Look-ups in named tables: a row name and a column name give one cell, copied from the table.

Table Sipuzun
|  | Tafada | Fof | Ton | Peb | Lopo | Zopas | Togezu |
|---|---|---|---|---|---|---|---|
| Kek | 173 | 218 | 195 | 182 | 250 | 231 | 128 |
| Rom | 160 | 174 | 173 | 222 | 88 | 173 | 52 |
| Lef | 173 | 179 | 164 | 208 | 79 | 224 | 173 |
| Gup | 188 | 203 | 156 | 197 | 105 | 210 | 53 |
| Difarum | 183 | 208 | 173 | 196 | 209 | 238 | 173 |
| Ginor | 179 | 173 | 155 | 181 | 104 | 173 | 48 |
| Zoser | 173 | 222 | 150 | 194 | 124 | 216 | 41 |
| Goge | 109 | 207 | 173 | 188 | 173 | 218 | 173 |

Zopas of Zoser is 216
Tafada of Ginor is 179
Peb of Gup is 197
Ton of Kek is 195
Peb of Ginor is 181
Zopas of Lef is 224
Fof of Gup is 203
Ton of Lef is 164
Tafada of Goge is 109
Peb of Goge is 188
Togezu of Difarum is 173
Zopas of Ginor is 173
Lopo of Zoser is 124
Lopo of Rom is 88
Zopas of Kek is 231
Lopo of Gup is 105
Ton of Gup is 156
Ton of Ginor is 155

Vegibo:
columns: Vof, Nug, Raf, Gopadu, Pav
Duviva: [20157, 87425, 56422, 30744, 81728]
Demuzi: [30264, 62563, 44296, 23690, 49102]
Sim: [52059, 17484, 38536, 28950, 31747]
Zim: [34848, 35966, 8144, 31661, 29052]
Fav: [55236, 72638, 19691, 42134, 25870]

Sim, Raf -> 38536
Sim, Nug -> 17484
Sim, Gopadu -> 28950
Zim, Pav -> 29052
Fav, Raf -> 19691
Duviva, Vof -> 20157
Duviva, Raf -> 56422
Zim, Gopadu -> 31661
Duviva, Nug -> 87425
Duviva, Pav -> 81728
Sim, Vof -> 52059
Zim, Vof -> 34848
Fav, Vof -> 55236
Which row has the largest Gopadu? Fav

Bakekas =
        Ganu  Teb  Robu  Lezitar  Pep  Mifirez  Fotonur  Nobev
Rin      112  124   141      113  118      144      124    113
Nal      149  162    95      150  135      134      127    161
Peri      70   57   206       74  102      111      154    119
Kulal    132  136   113      130  116      105      160    164
Bevul    129  124   142      119  158      169      103    111
Nosa      70  106   140       64  136      150      129    117
Fubisu   159  167   126      122  141      161       99    127
Botula   113  118   145      117  163      167       99    128

Kulal, Teb => 136
Rin, Fotonur => 124
Nosa, Fotonur => 129
Fubisu, Robu => 126
Peri, Fotonur => 154
Nosa, Lezitar => 64
Rin, Pep => 118
Fubisu, Teb => 167
Rin, Mifirez => 144
Peri, Pep => 102

Kobomi.csv
,Beb,Vorali,Noz,Nov,Tof,Vimulo,Ravati,Nep
Bebufam,56,44,35,58,36,46,76,43
Zogani,52,29,17,54,49,37,90,35
Mafod,22,48,36,60,30,23,51,29
Kudi,48,31,31,53,58,15,68,25
Pogi,37,25,21,63,49,31,60,37
Mokunep,58,38,41,48,50,57,66,48
Kenun,52,41,41,52,55,41,43,54
Kizamup,51,41,43,54,39,60,58,50
Daz,58,41,46,47,55,44,63,45
Ziz,53,43,50,55,46,57,38,58
Lesutag,43,24,19,56,51,34,74,27
Malepam,38,46,31,52,45,39,48,39

Pogi, Noz => 21
Pogi, Vimulo => 31
Bebufam, Beb => 56
Mafod, Vimulo => 23
Kenun, Ravati => 43
Mokunep, Nov => 48
Kizamup, Nov => 54
Lesutag, Nep => 27

Sida:
         Legam  Vomuvuf  Vin  Vavuso  Mov  Mut  Fom  Dutuvek
Fol        139      120  101     168   68  129  209      155
Bifed      134      236   19     127   92  146  165      175
Fuvogub    136      154  120     120  199  139  180      124

What is the Dutuvek of Fol in Sida? 155
What is the Dutuvek of Bifed in Sida? 175
What is the Vomuvuf of Fuvogub in Sida? 154
What is the Mov of Bifed in Sida? 92
What is the Vin of Fol in Sida? 101
What is the Legam of Fol in Sida? 139
What is the Mut of Fuvogub in Sida? 139
What is the Vavuso of Fol in Sida? 168
What is the Vavuso of Fuvogub in Sida? 120
What is the Mov of Fol in Sida? 68
What is the Legam of Bifed in Sida? 134
What is the Vavuso of Bifed in Sida? 127
What is the Dutuvek of Fuvogub in Sida? 124
What is the Vomuvuf of Bifed in Sida? 236
What is the Mut of Bifed in Sida? 146
What is the Fom of Fuvogub in Sida? 180
What is the Mov of Fuvogub in Sida? 199
What is the Mut of Fol in Sida? 129
What is the Vin of Fuvogub in Sida? 120
What is the Vomuvuf of Fol in Sida? 120

Bis.tsv
	Febeget	Let	Vupe	Nofu	Tes	Pelosit	Mulivol	Lal
Zep	143	69	207	219	77	103	195	129
Gepuz	107	132	99	142	115	48	111	205
Nur	140	210	181	36	115	169	133	61
Kibo	121	149	181	78	146	159	229	163
Fop	157	182	58	174	182	165	114	163

Gepuz, Nofu: 142
Zep, Mulivol: 195
Fop, Lal: 163
Zep, Tes: 77
Gepuz, Pelosit: 48
Zep, Vupe: 207
Gepuz, Mulivol: 111
Fop, Let: 182
Kibo, Nofu: 78
Fop, Vupe: 58
Which row has the largest Vupe? Zep

Ton:
,Linuki,Sezok
Ketefu,59.7,64.2
Puliri,45.0,20.6
Selu,32.4,78.5
Ginunin,15.1,89.6

Selu, Sezok => 78.5
Ketefu, Linuki => 59.7
Puliri, Sezok => 20.6
Ginunin, Linuki => 15.1
Ginunin, Sezok => 89.6
Selu, Linuki => 32.4
Ketefu, Sezok => 64.2
Which row has the largest Linuki? Ketefu

Kirufe:
|  | Dulidib | Lakubi | Fodini | Vazi |
|---|---|---|---|---|
| Malez | 0.718 | 0.407 | 0.290 | 0.065 |
| Gimibef | 0.290 | 0.191 | 0.043 | 0.426 |
| Rulog | 0.800 | 0.325 | 0.191 | 0.216 |

Vazi of Gimibef: 0.426
Lakubi of Gimibef: 0.191
Fodini of Gimibef: 0.043
Lakubi of Malez: 0.407
Dulidib of Gimibef: 0.290
Dulidib of Malez: 0.718
Fodini of Rulog: 0.191
Fodini of Malez: 0.290
Lakubi of Rulog: 0.325
Vazi of Malez: 0.065
Dulidib of Rulog: 0.800
Vazi of Rulog: 0.216
Which row has the largest Fodini? Malez

Guk:
        Bukem  Sol
Takelu    243  107
Lalu      201  157
Fek       175  140
Pim        39  163

Takelu, Sol -> 107
Lalu, Sol -> 157
Pim, Sol -> 163
Pim, Bukem -> 39
Fek, Bukem -> 175
Lalu, Bukem -> 201
Takelu, Bukem -> 243
Fek, Sol -> 140
Which row has the largest Bukem? Takelu

Table Pariko
|  | Bup | Kimuk | Geligad |
|---|---|---|---|
| Palipi | 63 | 52 | 76 |
| Suk | 28 | 67 | 71 |
| Fel | 67 | 57 | 49 |
| Sagife | 59 | 53 | 53 |
| Nuz | 25 | 31 | 65 |
| Nozita | 82 | 89 | 66 |
| Sulel | 86 | 58 | 63 |
| Ruz | 69 | 55 | 61 |
| Sugodim | 50 | 38 | 20 |
| Fekemi | 56 | 48 | 65 |

Palipi, Kimuk: 52
Ruz, Kimuk: 55
Fel, Kimuk: 57
Suk, Geligad: 71
Ruz, Geligad: 61
Fekemi, Geligad: 65
Ruz, Bup: 69
Fel, Bup: 67
Suk, Bup: 28
Nozita, Bup: 82
Fekemi, Kimuk: 48

